Each row below holds a small network's activations on one input, seen along a few directions.
Each table varies a few parts of the input and shows all the possible inputs, shuffled.
Descriptions start from the smaller parts, as in this example, which fits no table here: one of 5 places around a ring, together with either a single point or one of 9 places around a ring or (one of 3 separate values, together with one of 4 places along a line).
Shared parts are said once, and a part with two or three values counts as separate values.

Other details of the inputs vary at random and push rows far along two fixed directions, the same in every table; ignore that.

Table:
row 1: [  8  -1   1   8  29  42 -46 -16  29 -13  14  -2]
row 2: [-13 -12  31  43  -7 -48  41   7  19   7 -35  -5]
row 3: [-15 -27 -16  21 -35 -21  23  27 -36  16 -14 -33]
row 4: [ 20   1 -14  -1   9  54 -51 -34   0  21  20  14]
row 5: [ 23   1  -2 -14  10  40 -42 -24  19  17  21  14]
row 6: [ -5 -16  -7   6 -20 -56  67  19 -14   0 -15  -7]
row 7: [ 24  10  46 -86   0 -28  10  18  51 -29   9  31]
row 8: [ 26   3 -19 -15  -2  45 -26  -3  14 -15  30  21]
row 9: [  0 -13  26 -86   3 -21 -11  36  24 -21  17 -15]
row 10: [ -5  10  55 -62  32 -36  -5   3  73 -34   0  12]
row 11: [-16  17  19  61   5 -10  26  11 -20  20 -33 -16]
row 12: [ 27   5  32 -67  -2  -7   7  18  46 -22  13  25]
row 13: [-18  16  22  62   4 -28  38  21  -3  14 -30 -13]
row 14: [  6 -16   4  -1 -22 -49  64  22 -17   9 -28 -14]
row 15: [ -4 -17 -27 -31   4  31 -42  17  -5 -16  42 -18]
row 16: [  0 -13 -15  66 -27  -7  19 -18 -16  43 -13   7]
row 17: [-13 -10  15 -82   3 -29  -6  31  29 -30  29 -11]
row 18: [-10  24  50  -1  23 -29  19  22  20  -3 -21  -3]
row 19: [-27  18  31  45   7 -48  48  23   5   5 -27  -6]
row 20: [ -3  -7 -10  60   5  38 -22 -30 -28  17 -21 -11]
row 21: [ 19  11 -29 -12  -5  54 -39 -23 -17  -9  22  22]
row 22: [ -7 -11   4  71  -9   3  13 -16 -21  24 -39 -16]
row 23: [ -6  -8 -24 -45   1  27 -48   4 -21 -14  27 -18]
row 24: [ 13   8 -34  -6  -4  56 -31 -21  -8 -13  34  23]
row 25: [  0 -17 -40 -14   1  48 -50  11 -18  -8  38 -24]
row 26: [-13  35 -12  16  43  53 -52 -15 -10 -10  13   1]
row 27: [-23  31  39   0  23 -36  21  16  24 -11 -15   0]
row 28: [  8   1 -50 -21  15  44 -30 -19 -25 -17  31  -2]
row 29: [-16  16  25  58   3 -27  36  20  -7  16 -34 -14]
row 30: [ -1   1 -31  44 -13  26 -19 -40 -29  36  -8  13]
row 31: [-23 -15 -37   6 -21   8 -10   4 -43   3   7 -25]
row 32: [ -2  -9 -57  29  -8  26   6 -17 -52   3  10 -10]
row 33: [ 12   2  33 -55  13 -25  -5  -1  64  -5  23  27]
row 34: [ 17  -4 -23  30 -26  27   6  -4 -19   9   0  11]
row 35: [ 21  -8 -47 -11  15  50 -29  -5 -14 -13  35  -7]
row 36: [ 12 -15 -52  33  -8  32   2  -6 -48  10   4 -16]
row 37: [ 25   5 -10 -25  -2  48 -28  -9   0 -10  21  21]
row 38: [   2  -13   38 -100    5  -35   -3   46   43  -26   18  -15]
row 39: [ -2   0 -14  21  30  52 -50 -28  10 -12  20   2]
row 40: [ -1  -7  -4  34 -41 -31  56   7 -13   9 -17  16]
row 41: [-15  -4  -1  65 -10  -7   9 -26 -30  19 -41 -10]
row 42: [-12   4  49 -22  12 -52  20   3  43 -14 -31   7]
row 43: [ 22   2 -19 -15  -1  43 -25  -4  12 -16  35  24]
row 44: [ -8 -13  22  54 -10 -29  32   0   4  16 -42 -12]
row 45: [ -6  35   5   1  41  38 -46 -10   0 -12  12   0]
row 46: [ -3  33  56 -44  44 -16 -12  18  42 -24   2   5]
row 47: [ 21   0  -9  -7  10  36 -41 -20  28  12  28  15]
row 48: [-13  35  58 -54  45 -33   3  25  65 -34  12   9]
row 49: [-11  -7  27  46  -9 -33  28 -10 -10  15 -48  -8]
row 50: [-15  -2  -8  49   6  16  -9 -27  -9   4 -11  -5]
row 51: [-19 -21  12  -9 -35 -56  39  30 -29  10 -27 -27]
row 52: [ 10   3   7 -85  19 -26   7  14  27 -33  13   9]
row 53: [  0   5  38 -34  -8 -57  28  -2  46  10  -9  22]
row 54: [  9   6 -11 -14  11  31 -38 -31  20   8  30  20]
row 55: [  5  -5 -39   7  -9   9   6 -12 -47   3  -3  -9]
row 56: [ -3   1  -3  23 -41 -33  49   1 -22  11 -32  19]
row 57: [-29 -18   2 -10 -35 -59  40  29 -25   6 -27 -22]
row 58: [ -5   1  -4  27 -42 -33  52   0 -18   9 -25  16]
row 59: [-16  19 -16  76  19  35 -14  -3 -26  11   0 -10]
row 60: [  4   1 -27  43 -16  25 -21 -41 -33  38  -7   9]
row 61: [  7 -15 -42  21  -5  13  12   1 -32   0  12  -9]
row 62: [  3 -16  -8  13 -23 -35  55  12 -36  13 -29 -13]
row 63: [-27 -25   1   1 -34 -58  46  35 -17   4 -12 -24]
row 64: [ 19   5 -14  -3  10  49 -54 -38  -4  18  20  16]
row 65: [ 23   2  51 -70  12 -34  -1  11  79  -3  13  22]
row 66: [ 20  -2 -26 -40  17  33 -26  -9 -18 -17  23  -2]
Description of these inputs: one of 6 places along a line, together with one of 11 places around a ring.
Q: Changing only the place on the line of 6 turns row 46 into row 49. The same change can be made to row 27. Which row results?
A: row 10
Q: Changing only the place on the line of 6 turns row 29 into row 36. The same change can be made to row 26. Which row results?
A: row 52
Q: Which other rows does row 47 become when the place on the line of 6 takes its other values? List them by row number.
A: row 1, row 8, row 13, row 25, row 35
Q: A walk changes only the place on the line of 6. It starts at row 15 and steps to row 61. List the rest of the walk in order.
A: row 43, row 16, row 2, row 59

Table:
row 67: [-18  11  27  31 -24 -46  45  13 -25  17 -49  -4]
row 68: [ 16  30  43 -95  37 -23  -7  12  58 -30  19  24]
row 69: [  8 -16   8 -37  25  17 -39 -11  34  -9  18  -6]
row 70: [ 23   3  44 -89  18 -26  -6  -3  79 -35  21  31]
row 71: [  1   6   6 -41  39  13 -36  -6  14 -23  13 -11]
row 72: [ 14 -24 -63   2 -21  58 -48 -19 -40  12  28  -9]
row 73: [  8 -14 -65  16  -7  69 -35   1 -48  -4  42 -10]
row 74: [ 23   7   9 -37  14  18 -29 -14  31   0  24  22]
row 75: [-15 -12   0 -13 -38 -60  64  24 -33   6 -29 -15]
row 76: [ -8   5 -39  45  16  66 -51 -13 -21   3  28 -11]
row 77: [ -4  -3  15  38 -21 -49  71  13   4  -1 -30   9]
row 78: [  0  10 -46  37   7  52 -23 -40 -44  -2   1  10]
row 79: [ 12  19  54 -73  27  -9 -12  38  71 -34  21  16]
row 80: [  0   7  19  35 -19 -51  68  22   4  16 -25   5]
row 81: [ -9  -9  36  25 -35 -49  44  13   3  29 -43   1]
row 82: [-13 -16 -10  69  -9 -16  33   7 -26  15 -26 -27]
row 83: [-31   3  -3  52 -16 -28  25  -3 -39  23 -35 -16]
row 84: [ -7  -7 -35  33   5  63 -63 -34 -21  18  22  -7]
Q: Changing only one part turns row 79 into row 81. The same change can be made to row 77. Which row results?
A: row 70
Q: What do these inputs look like to the network?
A: one of 3 separate values, together with either a single point or one of 5 places along a line
Q: Which other rows does row 83 become when the choice among 3 separate values takes its other values? List them by row number.
A: row 76, row 84

Table:
row 85: [ 40  13 -42 -24  30  59 -44 -32   5 -16  39  35]
row 86: [ 20  24 -28 -28   7  55 -69 -23   4   6  45  32]
row 87: [   8   -3   31 -110   22   -4  -36   34   57  -45   15   -2]
row 88: [-11  -9  42 -17 -36 -56  33  14  27   8  -1  20]
row 89: [-27 -11 -40  37 -22  -4  -2  -1 -32   2 -12 -26]
row 90: [-28  -6  19 -34 -17 -58  26  39  25 -12 -15 -10]
row 91: [  3 -23  43 -34 -12 -54  39  35  36  15 -23 -17]
row 92: [ -6  -4 -45  38   2  13  25  -4 -69  -3   0 -14]
row 93: [  9 -19  52 -29 -17 -60  32  42  29  15 -13 -13]
row 94: [ 27  -9   2 -54  25  27 -25 -15  42 -37  47  31]
row 95: [ 11  -3 -18 -33   8  53 -73  11 -10 -22  28  -8]
row 96: [  8 -16  -9  20  -8 -13  34  15   7   6   0 -20]
row 97: [-14 -25 -17  42 -25 -13  15 -31 -22  20  -5   9]
row 98: [ 22  13 -34  54 -30  21  16  -8 -40  26  -5  24]
row 99: [-14  26   9  87  17  23  16  -8  -7  13 -29   2]
row 100: [ -7  24  80  14  15 -43  15  16  35   8 -40   5]
row 101: [-19 -15 -19  40 -36  10  10 -21 -21  27  -4   7]
row 102: [ -3  12  26 -35 -23 -64  46  10  35  16 -23  26]
row 103: [ -9  16  10  89  28   0  21 -17  -9   7 -30   5]
row 104: [-11  -5 -32  24 -13  15   8 -14 -70   9 -20 -32]
row 105: [ 36  12 -30 -37  14  63 -61 -42   4  -4  20  17]
row 106: [ -5  33  78  21  17 -55  45  34  49  -8 -28  16]
row 107: [ 16   4  25 -33 -22 -38  33   3  19  17 -34  20]
row 108: [-10   8  20  76  25   2  -4 -32 -18  20 -43  -6]
row 109: [ -1 -24  -9  33 -37  17  10 -22 -28  26 -21   2]
row 110: [ 17  20 -39 -31  15  54 -61 -42  12  -3  37  22]
row 111: [   7   20   25 -111   35   -2    3   38   42  -50   37    7]
row 112: [  8  -1   9 -55  21  21 -54  19  42  -5  56  -2]
row 113: [ -9  20 -27 -41  21  55 -65   0 -28 -15  55  -5]
row 114: [-27  -5 -41  32  -2  -1   7 -15 -68  10  -1 -20]
row 115: [-10 -13 -24  18  -3  -3  12 -12 -69   8 -19 -23]
row 116: [ 21   0   6 -57  11  42 -23  -3  46 -30  43  29]
row 117: [-27  20  69  12  32 -76  33   2  51   0 -35   9]
row 118: [ -7  -5   9 -21 -13 -36  40  46  19 -25 -13  -5]
row 119: [ -5 -26  -1  -3  -9 -38  13  13 -15  -9 -29 -17]
row 120: [ -8 -19 -37  38 -23  13  -7  -6 -46   3 -27 -31]
row 121: [ 26 -20  38 -96  40 -19 -27  16  67 -24  28  -4]
row 122: [ 24  -3 -29 -19  11  73 -43 -31  15 -27  48  18]
row 123: [-13 -19 -29  43 -15   1   3  -8 -17  29   1 -29]
row 124: [ 38  16 -19 -34   7  64 -69 -24  -4   5  29  27]
row 125: [ 19  -9 -26  32 -17  -2   8 -34 -37  29 -29  13]
row 126: [-26 -19 -35  37 -14 -21   3   0 -35   3 -13 -18]
row 127: [  3 -17 -29  48 -14  21  22  13 -19  22   1 -18]
row 128: [-32   7  22 -43  -9 -55  44  30  -2  -3 -10 -11]
row 129: [  8 -10 -13  51 -38  18  21  -4 -29  13   6  16]
row 130: [  5 -33 -19  44 -24  12   3 -38 -39  20 -16   4]
row 131: [  9 -26 -40  58  -1  16  14  -2 -31  18   5 -17]
row 132: [ 12   2 -46 -24  23  64 -53   1   3 -44  40  -9]
row 133: [-18 -18 -28  47 -20   8   5   2 -23  39  -2 -24]
row 134: [ 10 -13 -28  61 -19  25   8  17 -33  26  12 -15]
row 135: [-34  26   5  86  13  18  -9 -22 -13  30 -28  -4]
row 136: [ 16  10 -43  48 -25  27  23 -15 -33  25 -14  20]
row 137: [  2   8 -20 -54  24  61 -50  -4 -26 -16  25 -13]
row 138: [-25  33  70  20  16 -52  15  17  42   9 -24  10]
row 139: [ 13  -7 -41 -23  31  47 -48   3  -1 -43  38  -1]
row 140: [ 26 -12  32 -98  33   3 -37  13  70 -25  32 -12]
row 141: [ -3  12  23 -30  -8 -40  48  46 -11 -17   3  -2]
row 142: [-29  28  64  17  21 -61  29   0  52   0 -35   0]
row 143: [-10   4 -39  34 -10  12  33   0 -60  -4  -5 -22]
row 144: [  5  -1  34 -96  13 -11 -24  -9  79 -35  41  23]
row 145: [  9  37   1  20  62  75 -58 -28  32 -28  24   8]
row 146: [ 19   9 -40  49 -25  11  30 -24 -29  17 -17  14]
row 147: [ 24  -8  -6 -27  -1  70 -70 -24   0  -6  40  18]
row 148: [ -6   4  42 -50 -13 -54  35  38 -12  -6 -16 -11]
row 149: [-28   5  -5 -12  -9 -36  32   7 -25  -3  -8 -22]
row 150: [-14  21  79   2  20 -45  28  12  47   6 -50   2]
row 151: [-13  15  17  80  12  11  -1 -31 -15  21 -47 -15]
row 152: [  6 -16 -29 -22  34  40 -61 -15  15  -2  50  -9]
row 153: [  1   0 -36  39 -16  -9   8 -34 -30  30 -13  18]
row 154: [ -2  -2  29 -24 -20 -59  46  60  20 -25  -9  -1]
row 155: [  4 -22  48 -30 -32 -63  51   1  33  -1 -30   6]
row 156: [-23  -4  33 -27 -27 -78  32  50  19 -10 -13  -6]
Q: What do these inputs look like to the network?
A: one of 3 separate values, together with one of 4 places along a line, together with either a single point or one of 5 places along a line
Q: Changing only the place on the line of 4 turns row 155 into row 109. The same change can be made to row 96. Which row results?
A: row 127
Q: Changing only the place on the line of 4 turns row 122 into row 116. The same change can be made to row 144. Which row results?
A: row 101
Q: Which other rows does row 86 become when the place on the line of 5 takes its other values? List them by row number.
A: row 88, row 112, row 113, row 156
Q: List by row number the other rows that have the place on the line of 4 and the choice among 3 separate values in common with row 151.
A: row 104, row 105, row 120, row 140, row 155
Q: Which other rows does row 124 become when the choice among 3 separate values takes its other values? List them by row number.
A: row 86, row 98
Q: Which other rows does row 91 become when the choice among 3 separate values takes its other values? List them by row number.
A: row 127, row 133
